A small network was shown many inputs. Here are its activations along a few directions, one row for each input.
In each table, some parts of the input vary, and every possible input appears once, in random order.
A made-up example of a description, with smaller parts first: one of 5 places around a ring, together with either a single point or one of 11 places around a ring or (one of 2 separate values, together with one of 6 places along a line).
Shared parts are said once, and a part with two or three values counts as separate values.
In the rows, 128 means zero.

Other details of the inputs vary at random and push rows far along two fixed directions, the same in every table; ignore that.

Table:
r1: [154 115 116 148 129 155 127 127 146 113 169 122]
r2: [139 129 130 175 138 163 146 140 153 106 191 120]
r3: [195  87 118 129 143  85 136 120 127 136  72 149]
r4: [103 135 142 138 107 145 125 124 111 126 137 133]
r5: [ 84 139 156 135 122 173 140 105  94 139 135 149]
r6: [ 38 139 181  99 127 167 149  98  77 175 104 151]
r7: [ 33 163 156  72 109 136 148 124  77 165 100 117]
r8: [144 104 106 106 122 126 137 128 131 135 124 119]
r9: [134 160  97 194 104 144 137 143 129  74 228 103]
r10: [212  81 144 128 181  78 133 144 172 154  59 141]
r11: [165 116  99 109 154  83  81 141 157 121 100 131]
r12: [ 89 128 161  95 140 153 152 133 130 160 111 123]
r13: [149 132 125 144 133  94 128 128 111 124 102 135]
r14: [141 150 103 183  88 169 122 150 146  77 223 106]
r15: [198 100 117 125 176  41  85 135 153 130  57 156]
r16: [194  86 114 103 140  82 141 132 143 140  79 129]
r17: [143 147 101 170  85 170 124 149 149  73 224  99]
r18: [ 20 170 150  72 124 139 108 127  91 161 102 138]
r19: [105 133 152 142 138 165 145 128 125 135 137 136]
r20: [136 164  94 184 100 146 136 153 136  77 227  96]
r21: [187  94 139 122 152 103 132 124 147 141  89 140]
r22: [ 14 176 144  75 100 125 122  38 104 146  84 113]
r23: [168 121 116 130 158  76  86 132 137 120  80 155]
r24: [145 122 135 144 117 126 116 124 118 122 107 144]
r25: [ 37 136 156  82 110 154 160 106  72 171 105 138]
r26: [145 142 112 189 111 181 138 137 147  86 232 116]
r27: [171 104 116 124 123 113 106 135 147 125 107 124]
r28: [ 37 135 169  71 135 176 148 122 108 181 102 124]
r29: [185 104 112 114 149  65 117 137 140 138  75 122]
r30: [118 162  93 142 114 144 100 150 149  81 204 109]
r31: [184  96 113 124 136  93 141 135 140 136 100 131]
Description of these inputs: either a single point or (one of 5 places along a line, together with one of 6 places along a line).
- Change only the place on the line of 6 in r6. List by row number the other rows that result. => r2, r4, r9, r15, r25

Table:
r32: [167 117 110 122 143  85 110 130 149 122 101 127]
r33: [ 80 129 162 105 127 150 146 112 101 161 102 137]
r34: [121 153 113 170 117 158 117 136 135  90 198 123]
r35: [ 70 143 139  85 117 130 120 119 104 151  99 128]
r36: [ 93 148 124 125 107 138 120 117 113 121 142 124]
r37: [106 164 102 162 101 152 122 129 128  86 205 108]
r38: [128 122 134 101 142  86 116 111 120 147  65 140]
r39: [108 139 132 111 121 111 119 119 111 135 103 131]
r40: [198 105 103 129 148  75 106 132 159 117  96 129]
r41: [104 140 128 103 129 110 118 127 120 139 106 125]
r42: [106 158 111 160 114 169 117 145 137  92 209 116]
r43: [197 127  83 170 123 107 107 149 166  76 180 109]
r44: [116 143 117 166 105 179 147 133 126  99 211 117]
r45: [ 80 130 157 105 126 147 146 118  95 160 100 139]
r46: [191  85 131 117 159  88 132 137 146 148  74 142]
r47: [130 137 112 160 113 170 141 146 137 101 201 112]
r48: [207  89 131 145 154  90 131 128 153 132  86 141]
r49: [ 80 130 157 108 124 152 147 115 100 157 112 137]
r50: [ 79 131 158  95 127 150 145 127 105 161 103 134]
r51: [ 79 131 159  95 128 151 145 123 108 164 103 133]
r52: [119 123 136 124 128 149 141 133 127 137 141 125]
r53: [ 78 128 159  95 129 152 145 123 108 163 105 132]
r54: [238  73 131 140 168  62 126 131 158 138  55 149]
r55: [198 126  83 179 124 111 110 132 163  73 178 116]
- The inputs of r48 and r51 match in every part but one. If r44 is changed in the same way as r48 into r51, which row does it become? => r46
- What do these inputs look like to the network? => one of 2 separate values, together with either a single point or one of 5 places around a ring or one of 6 places around a ring
- Change only the choice among 2 separate values in r38. List by row number the other rows that result. => r32
